Each row below holds a small network's activations on one input, seen along a few directions.
In each table, some parts of the input vary, and every possible input appears once, in random order.
Descriptions start from the smaller parts, as in this example, which fits no table here: one of 4 places along a line, together with either a single point or one of 9 places along a line or (one of 2 separate values, together with one of 8 places around a ring).
Shared parts are said once, and a part with two or three values counts as separate values.

Other details of the inputs shift rows strongly along two fixed directions, in all tables alike. That doesn't count.

A family of inputs:
r1: -3.05 -5.78 +2.32 +3.68 +0.82 -6.18 -3.63 +1.74 +4.93 +5.38 -5.97
r2: -2.68 -2.20 +1.73 +6.32 -2.62 +0.63 +4.96 -2.42 -4.60 -3.04 +8.99
r3: -3.93 -4.28 +1.53 +7.80 -2.76 -2.46 +5.22 -1.84 -4.03 -0.97 +8.65
r4: +2.36 +6.68 -2.10 -5.12 -1.80 +6.64 +2.76 -1.45 -2.71 -5.70 +3.99
r5: -0.96 -4.86 -1.84 +1.45 +1.99 -7.85 -0.81 +2.83 +3.85 +6.08 -6.62
r6: +0.70 +5.44 +2.21 +1.29 -0.70 +9.43 +0.71 -2.40 -6.57 -6.16 +8.80
r7: +4.03 +5.47 -0.58 -7.51 +2.21 +4.68 -4.55 +1.11 +1.95 -0.67 -5.03
r8: +0.20 -0.26 -2.79 +3.02 +0.26 -0.57 +4.52 +1.06 -5.14 -1.21 +5.27
r9: +3.63 +6.12 -1.50 -5.71 -1.11 +7.39 +2.24 -3.09 -3.03 -6.28 +4.38
r10: +2.69 +5.50 -1.18 -7.23 +1.64 +4.41 -3.50 +0.71 +2.91 -0.52 -5.36
r11: -1.30 -4.85 -1.73 +0.37 +0.32 -8.38 +0.31 +1.63 +5.06 +5.34 -6.52
r12: +0.29 -5.84 -1.76 +1.57 +3.04 -7.79 -1.89 +2.77 +2.81 +6.02 -6.63
r13: -0.76 -4.68 -2.36 +1.74 +2.30 -7.83 -1.39 +4.21 +2.95 +6.13 -6.77
r14: +0.72 +5.52 +3.23 -5.30 -1.01 +6.87 -4.82 -1.80 +2.64 -2.71 -2.64
r15: -2.49 -2.15 +1.65 +6.90 -1.72 +0.87 +4.34 -1.81 -5.23 -2.68 +9.02
r16: +2.73 +6.03 -1.57 -7.67 +1.14 +4.50 -3.50 +1.35 +2.48 -1.12 -5.24
r17: -0.15 -0.20 -2.67 +1.90 -1.46 -1.07 +5.66 -0.21 -3.92 -2.02 +5.40
r18: +3.74 +5.67 -0.44 -8.73 +0.48 +4.36 -3.38 -0.20 +3.12 -1.59 -4.81
r19: -1.85 -2.12 +1.54 +8.43 -0.39 +0.81 +3.24 -0.86 -6.91 -1.72 +9.19
r20: +1.01 -1.05 -2.08 +1.55 -0.77 -0.66 +5.23 -1.77 -4.20 -2.40 +5.77
r21: -3.70 -4.20 +1.45 +8.35 -1.86 -2.18 +4.61 -1.24 -4.63 -0.63 +8.65
r22: +0.88 +5.51 +2.60 -4.03 +1.83 +7.48 -7.20 +0.68 +1.92 -0.84 -3.24
r23: +0.34 +5.82 +2.07 -0.16 -0.24 +9.62 -0.72 -1.66 -4.75 -5.24 +7.05
r24: +0.03 -5.85 -1.66 +1.03 +2.25 -8.19 -1.31 +2.13 +3.44 +5.66 -6.60
r25: -0.72 -4.88 -1.94 +1.97 +2.75 -7.52 -1.37 +3.44 +3.28 +6.44 -6.68
r26: +3.92 +5.22 -0.99 -8.13 +1.86 +4.96 -4.05 -0.17 +2.27 -1.48 -5.02
r27: +0.44 +5.35 +3.14 -6.47 -1.53 +7.00 -4.68 -1.94 +4.32 -2.93 -3.59
r28: -2.77 -5.81 +2.16 +4.29 +1.64 -5.92 -4.23 +2.39 +4.37 +5.77 -6.00
r29: +0.90 +5.47 +3.13 -4.63 -0.11 +6.98 -5.41 -1.17 +2.05 -2.27 -2.65
r30: -0.32 -3.88 -1.76 +3.59 -2.39 -5.12 +7.04 -1.33 -3.02 -0.63 +5.82
r31: -1.44 -4.93 -1.71 -0.12 -0.59 -8.66 +0.91 +1.05 +5.68 +5.01 -6.47
r32: +1.14 -0.66 -1.64 +2.11 -0.37 -0.79 +4.75 -0.52 -4.65 -1.71 +5.91
r33: -4.10 -5.75 +2.48 +1.85 -1.97 -7.11 -1.94 +0.08 +6.62 +4.78 -5.54
r34: +4.27 +5.43 -0.68 -7.03 +3.04 +4.97 -5.23 +1.79 +1.48 -0.21 -5.28
r35: -3.80 -5.01 +1.76 +8.65 -4.17 -3.34 +7.07 -3.10 -4.74 -1.90 +9.76
Each input here is: one of 5 places along a line, together with either one of 3 separate values or one of 4 places along a line.
The inputs of r22 and r3 match in every part but the place on the line of 5. If r19 is changed in the same way as r22 into r3, which row does it become?
> r14
A walk changes only the place on the line of 5. It starts at r31 and steps to r11. List the rest of the walk in order.
> r10, r5, r25
Which other rows does r21 become when the choice among 3 separate values takes its other values? List them by row number.
> r15, r29
Which other rows agree with r35 in the place on the line of 5? List them by row number.
> r4, r9, r27, r30, r31, r33

A family of inputs:
r36: -0.19 -2.10 -0.38 +0.21 -0.67 -2.49 +0.79 -0.17 +0.59 +0.81 -0.05
r37: +0.22 -1.55 -0.24 +1.12 +0.51 -1.76 +0.20 +0.59 +0.08 +0.46 -0.69
r38: -0.24 -1.68 -0.42 +1.03 +0.81 -1.73 +0.42 +0.83 +0.44 +1.19 -0.02
r39: +3.55 +6.69 +0.87 -9.25 +1.96 +6.20 -7.19 +1.10 +5.47 +0.00 -8.69
r40: -0.11 -0.88 -0.25 +1.33 +0.41 -1.76 -0.08 +0.94 -0.35 +1.59 -0.47
r41: -2.61 -1.77 +2.05 +2.51 -0.72 -0.07 -1.67 -0.50 +1.17 +1.13 -0.06
r42: -0.68 -1.41 -1.08 +0.80 +0.06 -1.97 +1.28 -0.16 +0.43 +0.76 -0.87
r43: -0.52 -1.39 -0.69 +1.64 +0.99 -1.86 +0.21 +0.19 -0.51 +1.40 -0.50
r44: -0.73 -1.29 -0.36 +1.54 +0.63 -2.22 +0.13 +1.01 -0.13 +1.56 +0.26
r45: +1.17 +5.48 -0.93 -1.48 -0.82 +7.20 +3.21 -1.46 -5.00 -5.73 +7.47
r46: -0.04 -1.50 -0.64 +0.17 -0.05 -2.12 +0.85 -0.81 +0.62 +0.89 -0.61
r47: +2.14 +4.42 -0.46 -1.30 +0.10 +7.61 +1.93 -1.30 -5.24 -5.37 +6.53
r48: -0.28 -2.49 -0.70 +2.38 +0.87 -2.18 +1.55 +0.02 -0.65 +1.09 +0.49
r49: -2.17 -1.46 +3.38 +1.84 -0.82 -0.59 -1.06 -0.70 +1.13 +0.92 -0.13
r50: -0.31 -0.95 -0.55 +0.35 -0.52 -1.89 +0.70 +0.50 +0.33 +0.19 -1.01
r51: -0.47 -0.97 -0.68 +0.86 -0.60 -2.24 +1.35 +0.57 +0.60 +1.11 -0.77
r52: -1.95 -1.23 +2.60 +2.50 -1.25 -0.36 -1.49 -0.64 +1.60 +0.18 -0.31
r53: +0.14 -1.23 -0.18 -0.06 -0.65 -2.38 +0.43 -0.29 +0.57 +0.34 -0.76
r54: -0.62 -2.43 -0.46 +2.32 +0.22 -2.41 +0.56 +0.88 -1.17 +1.25 +0.92
r55: -0.49 -1.50 -0.43 +0.36 -0.41 -2.55 +1.09 -0.12 +0.83 +0.93 +0.42
r56: +2.79 +5.89 +0.82 -8.21 +1.80 +4.94 -7.64 +1.27 +4.32 -0.06 -8.37
r57: +1.19 +4.27 -1.03 -0.63 -1.20 +6.81 +3.70 -1.60 -6.01 -5.86 +7.99
r58: +0.21 -0.92 -0.25 -0.03 -0.66 -2.19 +0.74 -0.14 +0.88 +1.20 -0.76
What do these inputs look like to the network?
> either one of 3 separate values or (one of 4 places along a line, together with one of 5 separate values)
Which other rows does r47 become when the place on the line of 4 takes its other values? List them by row number.
> r36, r54, r57
Which other rows does r53 become when the choice among 5 separate values takes its other values? List them by row number.
> r36, r46, r55, r58

A family of inputs:
r59: -3.04 -3.56 +0.61 +2.26 -1.07 -5.01 -0.25 +1.13 +3.48 +3.23 -3.11
r60: +2.73 +5.25 -0.07 -8.44 +2.08 +4.17 -6.76 +1.45 +5.15 +0.59 -8.79
r61: -1.05 -4.05 -0.59 +2.19 +0.81 -5.38 -0.21 +1.39 +1.97 +3.60 -2.99
r62: -0.69 -3.65 -1.41 +1.60 +0.81 -5.76 +0.47 +1.94 +1.57 +3.69 -2.87
r63: +0.28 +0.41 +0.54 +0.83 +0.30 +1.54 -0.03 -0.41 -1.59 -0.96 +1.76
r64: +0.39 +0.55 -0.04 +0.53 +0.41 +1.45 +0.32 -0.20 -1.66 -0.94 +1.65
r65: +0.18 +0.27 +0.63 +0.12 -0.58 +1.19 +0.56 -1.21 -0.94 -1.35 +1.88
r66: +0.21 +0.33 +1.20 +1.07 +0.13 +1.64 -0.43 -0.57 -1.54 -0.96 +1.90
r67: +0.48 +0.61 -0.44 -0.31 -0.40 +0.86 +1.36 -0.80 -1.06 -1.20 +1.72
r68: -1.48 +1.35 +0.41 +1.33 -0.53 +1.88 +0.23 +0.38 -1.03 -0.75 +1.83
r69: +0.69 +0.85 -0.88 -0.60 -0.37 +0.69 +1.67 -0.53 -1.17 -1.16 +1.63
r70: +0.30 +0.41 +0.06 -0.09 -0.48 +1.04 +0.96 -1.00 -1.02 -1.33 +1.74
r71: +0.11 +0.21 +1.30 +0.30 -0.70 +1.29 +0.15 -1.39 -0.84 -1.30 +2.11
r72: +0.90 +1.03 -1.31 -0.79 -0.43 +0.38 +1.96 -0.20 -1.33 -1.16 +1.53
The inputs of r69 and r60 match in every part but one. If r59 is changed in the same way as r69 into r60, which row does it become?
> r68
What do these inputs look like to the network?
> one of 2 separate values, together with either a single point or one of 6 places along a line
Which other rows does r70 become when the choice among 2 separate values takes its other values? List them by row number.
> r64
